Each row below holds a small network's activations on one record, seen along a few directions.
Each row is followed by the record's values for the fields K, F, S, J, L.
Not every record has every field; a missing one is written none.
The largest differences between rows may come from other fields.
In the rows, zero is written as 500.
Random noise pushes rows far along 3 fixed directions. That doesn't count. These rows show it; they differ only by the noise:
[467 580 611 604 407 568 476 442 372 710 517 473 489 629 452]
[332 611 640 671 451 318 266 387 297 731 650 580 496 604 591]
[623 540 475 447 485 808 756 536 523 550 357 403 377 562 392]
[502 597 610 505 569 572 477 454 475 508 529 573 376 536 572]
[486 556 360 443 626 516 618 521 497 476 463 524 293 451 598]

[570 528 689 539 324 450 292 383 423 492 420 596 655 568 417] | (K k1; F f6; S s1; J j5; L l1)
[513 560 600 462 498 546 546 457 459 523 447 600 430 527 506] | (K k4; F f3; S s1; J j5; L l2)
[578 495 752 485 499 775 515 458 522 525 572 508 506 579 467] | (K k4; F f1; S s2; J j2; L l3)
[604 537 381 481 480 527 511 335 461 390 392 537 557 386 415] | (K k3; F f4; S s1; J j5; L l1)
[531 415 371 473 469 590 635 528 574 519 492 318 448 527 446] | (K k4; F f1; S none; J j4; L l1)
[601 527 595 500 559 729 450 400 513 390 565 575 536 482 470] | (K k1; F f4; S s2; J j2; L l1)
[445 491 217 578 539 419 597 534 394 579 550 373 464 404 494] | (K k2; F f3; S s2; J j1; L l1)
[340 577 404 578 555 274 332 442 341 593 589 632 445 523 579] | (K k1; F f4; S none; J j4; L l3)
[425 461 518 586 185 432 460 573 401 749 427 363 736 630 287] | (K k2; F f6; S s2; J j3; L l3)
[438 445 214 498 563 413 616 581 478 485 406 510 360 406 580] | (K k1; F f2; S none; J none; L l1)
[648 519 303 341 643 690 690 477 598 324 342 454 403 405 415] | (K k3; F f4; S none; J j4; L l3)
[605 551 732 457 557 577 473 422 574 364 459 678 499 548 536] | (K k4; F f5; S s1; J j5; L l3)
[462 536 474 666 390 579 454 495 339 757 552 404 624 610 422] | (K k1; F f6; S s2; J j1; L l3)
[452 529 564 496 517 463 429 467 538 488 484 608 469 477 585] | (K k4; F f2; S s1; J j5; L l3)
[421 521 428 542 617 410 329 365 424 469 683 575 548 419 615] | (K k4; F f4; S s2; J j2; L l3)
[283 422 364 500 589 374 519 621 480 578 685 472 348 530 641] | (K k1; F f1; S s2; J j3; L l3)
[479 557 645 498 517 529 452 470 484 490 523 538 427 552 506] | (K k3; F f1; S none; J j4; L l3)
[461 359 478 414 450 227 452 559 598 364 580 464 574 405 625] | (K k3; F f6; S s2; J j2; L l1)
[431 515 493 480 634 421 430 451 483 420 626 567 428 392 623] | (K k3; F f1; S s2; J j2; L l3)
[664 459 726 367 411 812 625 576 619 395 393 496 525 555 406] | (K k1; F f6; S s2; J j2; L l3)
[488 457 590 512 442 440 365 429 431 532 502 508 643 488 495] | (K k3; F f2; S s2; J j2; L l3)
[438 528 416 524 381 374 573 513 347 642 359 569 438 495 409] | (K k2; F f1; S s1; J j5; L l3)
[444 580 703 524 489 456 338 450 475 545 514 624 503 593 541] | (K k4; F f6; S none; J j4; L l2)
[415 360 641 550 417 354 328 514 528 489 672 453 598 577 591] | (K k1; F f2; S s2; J j3; L l1)
[595 485 603 456 539 696 640 547 590 497 447 510 516 532 446] | (K k3; F f5; S s2; J j2; L l2)
[641 425 409 255 623 790 844 630 747 299 347 435 259 472 476] | (K k4; F f1; S none; J j4; L l3)
[468 558 419 558 479 433 421 359 424 503 513 529 555 469 460] | (K k3; F f4; S none; J j4; L l3)
[524 522 410 467 535 369 474 434 486 456 436 571 419 394 535] | (K k3; F f1; S s1; J j5; L l1)
[487 584 684 566 354 540 467 427 394 630 429 591 492 584 397] | (K k3; F f1; S s1; J j5; L l3)
[466 471 414 665 465 538 520 452 386 680 599 289 655 624 439] | (K k4; F f5; S s2; J j1; L l3)
[576 483 526 389 523 630 622 493 614 379 417 467 422 457 452] | (K k3; F f1; S none; J j4; L l3)
[456 480 456 486 495 450 520 526 520 558 412 528 472 466 520] | (K k3; F f2; S none; J none; L l3)
[511 409 327 565 444 426 572 435 478 522 475 362 642 478 417] | (K k3; F f5; S none; J none; L l1)
[527 550 652 584 507 564 441 448 485 514 536 542 610 541 431] | (K k2; F f5; S s2; J j3; L l3)
[482 474 306 380 640 561 709 629 582 432 508 505 271 452 590] | (K k1; F f3; S s2; J j3; L l3)
[521 515 562 510 401 558 562 507 552 547 426 487 558 582 402] | (K k3; F f6; S none; J j4; L l3)
[633 575 325 407 642 454 488 380 508 311 382 662 425 311 527] | (K k3; F f4; S s1; J j5; L l1)
[462 493 730 475 524 608 464 567 541 476 597 533 444 572 485] | (K k2; F f1; S s2; J j3; L l3)
[419 532 171 467 373 180 554 544 378 556 233 578 485 389 455] | (K k2; F f6; S s1; J j5; L l3)
[465 532 552 566 474 428 386 415 443 509 549 441 603 513 497] | (K k3; F f6; S s2; J j1; L l3)

Here are new rows. What are their fields?
[550 422 253 414 465 457 596 508 497 476 329 389 554 356 441] | (K k3; F f2; S s2; J j2; L l3)
[543 473 331 484 591 495 449 432 507 366 558 463 549 383 455] | (K k2; F f4; S s2; J j3; L l1)
[531 532 392 694 455 589 393 327 349 646 633 286 698 546 402] | (K k4; F f4; S s2; J j1; L l1)
[504 532 477 426 591 395 421 513 640 347 483 630 394 439 626] | (K k4; F f6; S none; J j4; L l1)
[564 631 430 438 618 543 514 436 496 410 419 660 399 422 526] | (K k3; F f4; S s1; J j5; L l3)
[559 554 494 518 553 563 377 351 537 408 578 497 548 481 500] | (K k4; F f4; S none; J j4; L l1)
[441 580 388 468 570 163 336 415 501 356 444 751 439 307 665] | (K k3; F f6; S s1; J j5; L l1)
[549 535 541 490 407 249 242 322 450 368 411 634 664 377 510] | (K k3; F f6; S s1; J j5; L l1)
[488 442 451 454 525 597 638 593 648 460 529 401 512 521 488] | (K k3; F f6; S s2; J j3; L l3)
[378 448 416 618 498 259 396 483 389 592 629 557 579 507 584] | (K k1; F f5; S s2; J j2; L l1)
[614 476 400 469 605 596 572 538 594 325 437 450 478 348 511] | (K k2; F f2; S s2; J j1; L l1)
[543 543 540 484 489 405 367 382 505 330 385 600 536 385 540] | (K k3; F f2; S s1; J j5; L l1)
[453 586 510 506 400 421 570 505 449 602 403 598 443 503 470] | (K k3; F f3; S s1; J j5; L l3)
[488 613 278 507 751 523 473 438 438 371 604 618 372 363 663] | (K k1; F f4; S s2; J j1; L l3)
[426 354 472 368 462 393 621 740 673 492 545 380 461 549 572] | (K k3; F f6; S s2; J j3; L l3)
[541 491 579 615 493 649 424 414 441 574 677 366 580 546 494] | (K k4; F f1; S s2; J j1; L l1)
[555 537 819 572 163 498 356 457 416 658 385 577 662 655 339] | (K k1; F f6; S s1; J j5; L l1)
[524 457 300 488 492 358 599 485 479 504 384 522 505 467 496] | (K k4; F f5; S s1; J j5; L l1)
[446 468 660 520 526 363 308 481 543 424 733 425 582 554 684] | (K k4; F f6; S s2; J j1; L l3)
[470 487 593 518 352 358 319 447 417 486 458 552 683 500 413] | (K k2; F f6; S s2; J j3; L l3)
